Each row below holds a small network's activations on one input, seen along a few directions.
Each table varies a few parts of the input and shows all the possible inputs, shuffled.
A made-up example of a description, with smaller parts first: one of 2 separate values, together with either a single point or one of 9 places along a line or (one of 5 places around a ring, together with one of 6 places along a line).
Shared parts are said once, and a part with two or three values counts as separate values.
In the rows, zero is written as 128.

Rows:
r1: [142 157 142 170 161 125  88  99  95 171 137 100]
r2: [110 154 133 185 158 114  69 107  97 158 124 133]
r3: [143 143 112 116 121 177 197 174 144 106  98 111]
r4: [103  85 171 149  43 148 138 146 132  64 120 169]
r5: [144 130 141 163 131 196 164 186 122 165  90  95]
r6: [ 82 105 150 179  68 119 121 136  93  89 114 168]
r7: [ 82 135 117 161  78  95 150 143 108  55 131 155]
r8: [116  55 164  73  66 124 134 112 130  91 138 170]
r9: [ 98 107 134 129  57 123 168 148 146  32 134 153]
r10: [170 139 101  38 163 146 142 127 190 175 117 104]
r11: [140 187 105 144 169 105 113 106 116 154 162  72]
r12: [152 112 146 133 114 200 170 174 119 139  95 123]
r13: [ 90  82 149 178  99  82  84 106 118 102 144 184]
r14: [127 174  94 155 167  98 108 110 106 137 157 101]
r15: [144 150  95 146 142 169 187 195 135 139 118  81]
r16: [112  86 127  56  72 105 158 112 154  58 143 159]
r17: [135 179  93 152 165 102 110 102 114 149 151  87]
r18: [103  93 147 125 117  97  90  80 118 121 138 200]
r19: [128 154 132 172 156 129  81  99  95 163 131 116]
r20: [142  91 126  48 132  70 132  92 148  99 152 147]
r21: [ 86 111 111 162 109  63 110 103 142  67 152 171]
r22: [142 183 107 139 172 169 161 197 149 170 118  66]
r23: [138 155 143 163 168 125  81 103 104 186 140  85]
r24: [150 156 150 160 168 189 134 198 127 203 107  79]
r25: [100 115 109 111 131  69 112  85 138  92 152 186]
r26: [145  68 163  67 120  97 102  87 134 127 134 167]
r27: [172 110 139  58 158 168 112 122 174 200  96 111]
r28: [113 188  98 169 163  92  99 112 114 124 142 125]
r29: [170 105 141  82 133 179 148 140 130 168  96 117]
r30: [160 132 100  58 140 164 178 138 150 135 108 106]
Q: Changing only one part turns r8 into r16. The same change can be made to r6. Which row results?
A: r7
Q: What do these inputs look like to the network?
A: one of 2 separate values, together with either one of 4 places along a line or one of 5 places along a line or one of 6 places around a ring
Q: Change only the choice among 2 separate values in r19. List by row number the other rows that result.
A: r14
Q: A walk changes only the place on the line of 5. It starts at r22 and steps to r15. List the rest of the walk in order.
A: r3, r30, r10

Rows:
r31: [102 110 156 186  82 147 126 131 102  85 110 151]
r32: [174 143 112  97 196 152 121 127 146 225 120  75]
r33: [142 190  93 154 149 103 150 138 128 126 166 105]
r34: [112 131 160 159 146 115  53  78  99 171 126 149]
r35: [124 113 166 162 110 160 152 174 126 127 105 109]
r36: [ 80 178  99 175 132  72 105 116 105  95 162 143]
r37: [145 169  98 147 168 170 168 194 139 170 124  82]
r38: [ 95 143 131 200 105 124  99 138 100 124 138 150]
r39: [144  53 172  85  91 153 146 148 155 128 102 158]
r40: [131 128 108 109 121 162 188 188 149 154 114  91]
r41: [165  81 123  41 135 162 190 157 167 138 113 132]
r42: [162  93 111  38 104 113 163 109 161  82 127 145]
r43: [ 95 139 111 163 104  97 127 105 127  57 142 144]
r44: [153 115 150 132 150 155  72 120 108 203 117 100]
r45: [109 154 151 179 137 167 127 181 108 150 125 103]
r46: [150 164 100 103 183 106  95  84 138 170 142  90]
r47: [129 160 102 123 126 133 167 129 145  94 145 108]
r48: [120  54 166 104  63 121 123 111 115  82 116 194]
r49: [109 155 120 137 172  71  63  49 106 133 147 142]
r50: [120  86 131  67  83  78 126  85 137  46 118 191]
Q: Changing only one part turns r39 into r45. The same change can be made to r42. Which row results?
A: r33
Q: What do these inputs look like to the network?
A: one of 4 places along a line, together with one of 5 places around a ring
Q: Change only the place on the ring of 5 in r47. List by row number the other rows that result.
A: r31, r35, r40, r43

Rows:
r51: [123 225  87 232 140 118  99  98  96 165 131  59]
r52: [110 135  77 181 109 128 211 215 179 112 127 127]
r53: [ 95 146  85 131 165  28  89  99 153 128 152 188]
r54: [186  53 158  96 135 196 126 169 123 170  66 150]
r55: [ 83 141  71 200 159  59 141 160 118  91 123 170]
r56: [142 203 109 169 141 207 163 201 100 143 128  22]
r57: [132 115 110  57 186  92 136 130 207 134 151 158]
r58: [198 186 125  70 189 177 166 142 118 191 114  45]
r59: [110  98 178 179 116 101  15  72 137 175 132 173]
r60: [144  35 124  27 101 120 138  73 121  80 160 146]
r61: [160  64 192  77 153 160  72 131 126 172 104 162]
r62: [117  75 152 207  98 221 165 200 113 141  59 130]
r63: [ 99 108 150 108  84  54  71  37 114  49 188 162]
r64: [144 139 126  46 155 110 183 192 208 125 119 139]
r65: [190 160 117  68 214 134 113  94 123 197 131  48]
r66: [ 88 130 188 216  95 134  66 168  77 132 114 162]
r67: [ 75 113 115 169  58  98 144  88  66  44 141 163]
r68: [ 99 126 140 136  21 167 215 144 128  43 133 127]
r69: [123  79 138  19  75 165 187 119 117  69 123 150]
r70: [140 229 118 173 165  91  59  29 136 197 166  78]
Q: Changing only one part turns r55 into r67. The same change can be made to r64. Which row results?
A: r69
Q: What do these inputs look like to the network?
A: one of 4 separate values, together with one of 5 places around a ring
Q: Change only the choice among 4 separate values in r57. List by row number the other rows that result.
A: r60, r61, r65
Q: Change only the choice among 4 separate values in r59. List by row number the other rows that result.
A: r53, r63, r70

Rows:
r71: [129 165 109 151 142 147 160 156 115 131 124  86]
r72: [119  63 156  98  78 128 137 118 138  85 120 183]
r73: [127 132 136 188 121 156 145 180 118 137 115 114]
r74: [116 161 110 175 127 138 158 182 125 112 127 107]
r75: [120  67 151  86  80 136 146 130 140  93 106 175]
r76: [112  68 156 104  71 110 122 112 143  81 130 185]
r77: [185 185  95  95 221 172 141 152 156 219 115  53]
r78: [158 152 138 140 159 178 138 142 114 182 114  72]
r79: [112  90 133  87  78  91 142 111 145  61 138 170]
r80: [120  86 120  73  86 121 164 134 147  72 125 163]
r81: [153 171 107 128 162 165 153 142 120 156 128  63]
r82: [114  93 124  88  82 114 154 118 140  63 134 165]
r83: [166 183 101 107 186 161 141 146 133 186 120  62]
r84: [182 167 124 114 215 192 123 160 146 249 105  62]
r85: [ 99  81 137  93  70  73 129 105 151  49 154 192]
r86: [ 96  54 164 108  65  86 112 104 141  68 136 208]
r87: [ 66 185 106 211 158  17  24  32  77 112 183 159]
r88: [ 70 160 132 229 151  29   5  33  62 136 178 166]
r89: [140 142 134 167 130 165 140 160 120 159 111  99]
r90: [174 154 130 120 179 180 125 143 127 211  98  74]
Q: What do these inputs look like to the network?
A: one of 2 separate values, together with either a single point or one of 4 places along a line or one of 5 places along a line
Q: A walk changes only the place on the line of 5. It starts at r77 and steps to r83. List the rest of the walk in order.
A: r81, r71, r74
